Look-ups in named tables: a row name and a column name give one cell, copied from the table.

samar:
	keb	fup	bofatu	fudu
vavo	6.117	-0.977	5.364	0.309
vose	3.267	3.355	6.029	0.342
besipom	1.265	-0.189	8.274	-1.723
lese	5.078	3.337	3.728	5.070
marede	-0.022	2.467	8.431	-5.844
nid	1.542	8.835	3.995	4.915
kig	1.295	9.124	3.965	4.832
tos	4.149	6.505	3.656	5.090
bimuru	6.855	3.236	2.203	8.985

vavo, fup => -0.977
vose, fup => 3.355
tos, fup => 6.505
tos, keb => 4.149
nid, bofatu => 3.995
bimuru, fudu => 8.985
kig, bofatu => 3.965
bimuru, fup => 3.236
Row with the largest fudu: bimuru

Table rurad
	tevod	tal	kib	vod	vedur	somarul	roz
mizu	76624	47860	80701	65616	88510	34239	41184
fug	29283	69885	16386	53408	22028	85295	50921
gaban	26377	66987	20379	57457	28749	82887	47013

tevod of mizu is 76624
vod of fug is 53408
kib of mizu is 80701
tevod of fug is 29283
somarul of mizu is 34239
somarul of gaban is 82887
roz of gaban is 47013
kib of gaban is 20379
vedur of fug is 22028
tal of gaban is 66987
roz of mizu is 41184

lof
columns: tusup, leto, pavi, mekenol, lesez, guvonod, manur, bevi, fik
lozul: [144, 119, 140, 123, 159, 117, 167, 124, 163]
dob: [149, 119, 160, 125, 184, 114, 176, 117, 149]
sugab: [174, 109, 134, 84, 196, 107, 210, 75, 204]
dum: [111, 76, 90, 166, 96, 101, 115, 183, 187]
buvigo: [148, 72, 98, 120, 165, 94, 178, 100, 232]
zag: [145, 215, 219, 192, 129, 150, 154, 110, 71]
lomi: [153, 101, 127, 117, 178, 117, 183, 103, 196]
sel: [151, 88, 125, 129, 187, 119, 162, 136, 157]
depu: [180, 121, 147, 87, 227, 117, 216, 81, 167]
kose: [163, 108, 122, 136, 165, 111, 182, 163, 163]
som: [146, 87, 108, 115, 153, 103, 177, 103, 224]
vefevim: [103, 68, 83, 174, 110, 110, 107, 180, 186]
mal: [200, 219, 249, 153, 215, 136, 228, 135, 29]

sugab, manur: 210
sel, leto: 88
depu, mekenol: 87
mal, leto: 219
depu, fik: 167
mal, bevi: 135
depu, manur: 216
lomi, leto: 101
som, guvonod: 103
buvigo, fik: 232
dum, bevi: 183
depu, leto: 121
Row with the largest lesez: depu

liku
columns: zagi, kan, bas, zavorul, sozofep, gil, por, pinel, pid, lon
nitoza: [118, 139, 117, 86, 80, 139, 149, 128, 131, 88]
fevov: [98, 140, 146, 177, 200, 101, 121, 106, 170, 163]
rasi: [156, 127, 160, 192, 168, 131, 120, 160, 138, 175]
zapiner: [62, 82, 152, 99, 183, 85, 84, 130, 134, 130]
vunegis: [177, 177, 162, 91, 79, 190, 122, 32, 145, 82]

What is the pinel of zapiner in liku? 130
What is the pid of vunegis in liku? 145
What is the zavorul of vunegis in liku? 91
What is the gil of nitoza in liku? 139
What is the gil of fevov in liku? 101
What is the zavorul of rasi in liku? 192
What is the gil of rasi in liku? 131
What is the sozofep of nitoza in liku? 80
What is the pinel of nitoza in liku? 128
What is the por of rasi in liku? 120
What is the kan of fevov in liku? 140

musil
|  | bub | lufumoz | lofu | vube | lus | lavetan | getupan |
|---|---|---|---|---|---|---|---|
| gam | 351 | 185 | 390 | 458 | 316 | 341 | 663 |
| nal | 407 | 204 | 461 | 401 | 386 | 334 | 577 |
| dit | 401 | 203 | 454 | 405 | 379 | 336 | 587 |
| loguzuk | 339 | 189 | 308 | 492 | 272 | 277 | 616 |
| vavodos | 565 | 422 | 752 | 246 | 582 | 490 | 369 |
| tolilap | 501 | 502 | 83 | 519 | 336 | 294 | 415 |
| nef | 363 | 668 | 172 | 463 | 280 | 497 | 306 |
| gel | 410 | 646 | 79 | 434 | 320 | 370 | 407 |

lufumoz of loguzuk: 189
bub of gam: 351
lus of nal: 386
lufumoz of gam: 185
vube of dit: 405
lavetan of nef: 497
getupan of tolilap: 415
bub of vavodos: 565
lus of nef: 280
vube of vavodos: 246
bub of nal: 407
lofu of nef: 172
getupan of nal: 577

